These are the activations of a small neural network, seen along a few directions. Each row is one input.
Each table varies a few parts of the input and shows all the possible inputs, shuffled.
A made-up example of a description, with smaller parts first: one of 3 separate values, together with either a single point or one of 11 places along a line or (one of 4 places along a line, together with one of 5 places around a ring).
Shared parts are said once, and a part with two or three values counts as separate values.
In the rows, zero is written as 128.

A family of inputs:
r1: [100 138 132 136 114 162 140 151  92 133 121 125]
r2: [104 139 115 141 120 161 138 166 103 126 122 133]
r3: [148 137 145 128 165  99 110 105 142 138 118 103]
r4: [103 141 140 139 112 158 140 153  92 127 119 125]
r5: [149 134 122 130 173 101 106 119 154 137 124 111]
r6: [115 101 117 108  12 144 162 118 136  95 165 191]
r7: [110 136 116 141 124 160 139 163  96 130 119 138]
r8: [154 130 122 132 178 100 107 116 147 143 120 116]
r9: [145 128 134 128 176 103 112 111 143 135 125 103]
r10: [145 134 139 125 169 102 108 103 144 143 121 104]
r11: [164  86 125  89  70  86 133  74 197 105 156 160]
r12: [100 132 128 140 123 161 142 157  91 124 125 125]
Question: Describe the family of inputs behind these rows.
Answer: one of 2 separate values, together with either a single point or one of 5 places along a line
Question: The inputs of r11 and r6 match in every part but the choice among 2 separate values. If r3 is changed in the same way as r11 into r6, which row does it become?
Answer: r4

A family of inputs:
r13: [122 107 124 123 106 137 148 125 118 110 144 140]
r14: [147 153 162 134 179  92 100  98 128 153 106  90]
r15: [110 113 131 125 113 149 145 138 108 122 139 133]
r16: [111 121 121 128  97 137 140 140 133 108 143 133]
r17: [127 111 123 120  97 133 140 119 123 113 143 153]
r18: [125 114 125 120  90 135 137 131 134 117 131 150]
r19: [154 139 113 138 219 102  95 131 142 151 112  95]
r20: [129 121 117 121  92 132 140 116 122 126 138 159]
r21: [120 136 115 126  84 133 132 130 138 124 138 153]
r22: [110 114 127 125 117 148 148 132 106 116 137 134]
r23: [140 132 161 121 184  97 109  94 141 138 117  77]
r24: [118 134 133 139 110 146 138 141  96 136 128 146]
r25: [100 140 125 137 108 155 133 151 111 124 130 127]
r26: [111 141 126 131 113 156 136 153 111 125 122 125]
r27: [108 129 129 133 109 158 138 148 105 131 117 130]
r28: [130 120 122 121  89 132 138 122 124 132 139 158]
r29: [122 106 128 123 102 137 145 131 119 116 145 139]
r30: [159 148 114 145 214  94  93 130 141 155 108 109]
r31: [122 122 123 123 102 138 142 142 134 109 135 132]
r32: [108 117 129 126 109 151 144 144 116 120 125 130]
r33: [118 135 128 139 114 145 140 135  94 130 127 147]
r34: [140 144 161 127 184 101 102  99 129 148 110  76]
r35: [111 129 125 124 113 150 142 149 122 114 129 125]
r36: [154 126 113 131 219  98 102 126 155 140 118  96]
r37: [151 126 160 121 173  88 109  86 153 133 123  83]
r38: [131 137 116 120  88 134 135 132 138 125 130 151]
r39: [119 111 125 124  98 139 144 137 128 114 131 136]
r40: [111 125 132 132 113 155 139 142  97 132 132 133]
r41: [119 150 127 139 109 147 134 152 111 129 119 139]
r42: [107 150 125 144 105 146 131 150 110 127 126 141]
r43: [169 123 112 130 201  85  95 112 174 139 124 114]
r44: [164 120 112 132 209  89 102 119 168 135 124 102]
r45: [128 125 119 121  85 135 137 128 133 130 125 156]
r46: [127 110 128 120  94 133 138 125 125 119 145 152]
r47: [170 134 107 132 198  84  94 110 171 153 119 120]
r48: [116 139 130 140 106 148 136 148 105 134 114 143]
r49: [110 126 127 132 117 155 141 136  95 126 130 134]
r50: [128 126 122 119  94 134 135 135 140 112 135 145]
r51: [156 130 161 118 165  84 103  80 160 137 123  95]
r52: [100 128 124 130 108 149 140 147 121 113 137 127]
r53: [158 141 154 120 161  82 101  78 159 151 119 101]
r54: [117 125 120 125  89 133 133 133 139 111 143 147]
Question: The inputs of r30 and r43 match in every part but one. If r42 is changed in the same way as r30 into r43, which row does it become?
Answer: r54
Question: Describe the family of inputs behind these rows.
Answer: one of 6 places along a line, together with either one of 2 separate values or one of 5 places along a line
Question: Change only the place on the line of 6 in r27. List by row number the other rows that result.
Answer: r18, r32, r39, r45, r48
Question: Start at r41 and move only the place on the line of 6, one step at a time. The first step leads to r26. Which rows follow, in order?
Answer: r35, r31, r50, r38

A family of inputs:
r55: [129 128 113 132 123 137 129 142 126 135 123 142]
r56: [126 119 139 124 117 129 137 118 120 125 128 129]
r57: [123 129 108 130 127 139 132 141 127 126 129 137]
r58: [115 134 141 127 112 133 129 124 124 129 129 121]
r59: [120 129 140 128 115 132 134 127 124 123 121 122]
r60: [117 138 137 135 123 135 128 130 112 130 132 126]
r61: [120 131 129 131 129 144 135 140 110 130 117 127]
r62: [131 127 126 126 110 126 127 129 139 128 127 139]
r63: [125 133 115 132 124 129 131 134 129 120 136 139]
r64: [136 116 124 122 111 123 130 120 135 128 133 145]
r65: [120 123 139 123 113 130 132 115 120 130 135 128]
r66: [157 130 127 137 221  84  91 111 159 148 115  89]
r67: [169 143 144 122 201  79  95  90 158 150 112  87]
r68: [130 118 119 120 114 126 133 119 136 119 139 140]
r69: [130 114 130 120 117 129 135 124 131 121 137 131]
r70: [122 133 136 135 126 134 133 133 112 124 124 127]
r71: [126 128 126 131 127 133 131 139 122 121 134 129]
r72: [124 126 119 128 130 142 133 146 121 127 126 129]
r73: [115 135 130 131 126 145 130 137 110 135 125 125]
r74: [125 124 131 124 115 132 132 133 135 120 130 125]
r75: [132 131 121 134 121 127 127 135 127 129 131 143]
r76: [125 128 121 124 113 128 130 128 141 119 132 134]
Question: Describe the family of inputs behind these rows.
Answer: either one of 2 separate values or (one of 4 places along a line, together with one of 5 places along a line)
Question: Change only the place on the line of 4 in r76. List by row number the other rows that result.
Answer: r57, r63, r68
Question: Change only the place on the line of 5 in r75. List by row number the other rows that result.
Answer: r60, r63, r70, r71

A family of inputs:
r77: [119 154 146 136  54 121 135 128 157 111 113 141]
r78: [ 91 156 144 146 114 162 131 169  82 115 136 133]
r79: [162 160 150 136 213 108  92 105 126 199  74  80]
r80: [ 96 175 105 147  89 151 120 162 124 145 100 141]
r81: [140 111 110  92  68 146 138 127 162 110 136 152]
r82: [132  77 123 111  78 140 135 106 126 125 147 170]
r83: [167 133 116 117 202  54  75  72 190 129 147 104]
r84: [145 114 170 106 209  96 111  90 151 153 100  49]
r85: [132 129 155 131  75 123 159  88  91 120 140 161]
r86: [184 148 128 133 193  30  84  78 186 135 136 121]
r87: [131 107  91 115 108 157 154 179 137  99 131 133]
r88: [ 90 132 114 143 104 154 141 176 135  92 121 106]
r89: [ 95 179 131 146  93 156 121 152  82 154 133 140]
r90: [103 108 123 136 123 155 166 135  71 100 148 125]
r91: [127 115  96 138 102 147 132 145  93 168 124 185]
r92: [123  94 109 138 123 154 141 161  94 128 125 178]
r93: [ 99 139 161 119  69 147 124 114 116 114 160 125]
r94: [174 141 188 113 180  63 101  75 146 157  82  78]
r95: [ 81 128 152 125  94 152 146 137 115 112 164 111]
r96: [114  66 115 116 102 145 156 129 125 124 151 157]
r97: [157 118 161 128 225 107 109 120 133 146  93  45]
r98: [ 95 100 133 117 109 150 168 106  94 111 157 133]
r99: [105 129 127 139 128 161 154 138  63 113 130 154]
r100: [173 166  89 156 227  77  75 109 166 178 125 124]
r101: [158 124 176 100 188  86  92  69 149 151  94  61]
r102: [160 138 163 138 232 115 100 122 127 163  77  73]
r103: [100 137 134 119  64 143 123 122 161 104 126 127]
r104: [168 125  99 146 239  76  90 124 173 123 145  88]
r105: [113 112 142 112  84 145 146  83  96 112 153 147]
r106: [133 128  96 120 113 162 142 182 128 111 113 162]
r107: [118 157 174 137  59 124 136 120 112 122 147 140]
r108: [152  94 135 130  68 119 147 112 123 133 134 184]
r109: [122  73 104 134 117 149 154 158 102 114 142 150]
r110: [ 82 125 125 124  90 148 146 146 159 102 130 113]
r111: [160 127 121 109  58 125 149 133 159 117 123 168]
r112: [108 152 114 139 108 154 144 121  63 152 127 162]
r113: [ 93 153 118 147 110 158 130 179 125 106 103 135]
r114: [ 89 135 141 142 109 157 143 167  91 101 156 104]
r115: [122 100 101  96  93 152 159 149 160 108 140 140]
r116: [171 145 101 158 246  85  82 126 167 140 127 117]
r117: [136 150  83 120  92 155 133 166 128 150 111 168]
r118: [154 122 109 122 222  64  93  94 191 129 153  92]
Question: Describe the family of inputs behind these rows.
Answer: one of 6 places along a line, together with either one of 2 separate values or one of 5 places around a ring
Question: The inputs of r79 and r84 match in every part but the place on the line of 6. If r112 is changed in the same way as r79 into r84, which row does it become?
Answer: r98
Question: The inputs of r85 and r105 match in every part but the place on the line of 6. If r107 is changed in the same way as r85 into r105, which row does it become?
Answer: r93
Question: Change only the choice among 2 separate values in r83. List by row number the other rows that result.
Answer: r101
Question: Change only the place on the line of 6 in r92. List by row number the other rows that result.
Answer: r82, r91, r96, r108, r109

A family of inputs:
r119: [123 140 108 143 122 152 131 162 101 141 116 151]
r120: [146 150 132 139 230 100  89 115 137 163 107  77]
r121: [140 119 105 121  94 125 134 122 144 129 135 171]
r122: [107 119 132 134 140 150 146 144  95 116 132 114]
r123: [128 106 104 119 106 127 136 135 158 109 145 143]
r124: [130 138 132 121  81 119 128 106 137 124 138 151]
r125: [104 136 155 133 118 151 136 137  96 130 112 110]
r126: [110 158 138 146 111 145 130 146  98 139 120 135]
r127: [128 119 151 107  88 125 139 102 136 123 134 125]
r128: [110 131 108 137 138 157 136 171 116 115 127 126]
r129: [128  93 132 112 108 123 139 109 139 108 155 134]
r130: [183 128 138 123 198  62  93  87 180 140 118 100]
Question: Describe the family of inputs behind these rows.
Answer: one of 2 separate values, together with either a single point or one of 5 places around a ring
Question: The inputs of r130 and r120 match in every part but the choice among 2 separate values. If r123 is changed in the same way as r130 into r120, which row does it become?
Answer: r128
Question: Change only the place on the ring of 5 in r129. List by row number the other rows that result.
Answer: r121, r123, r124, r127
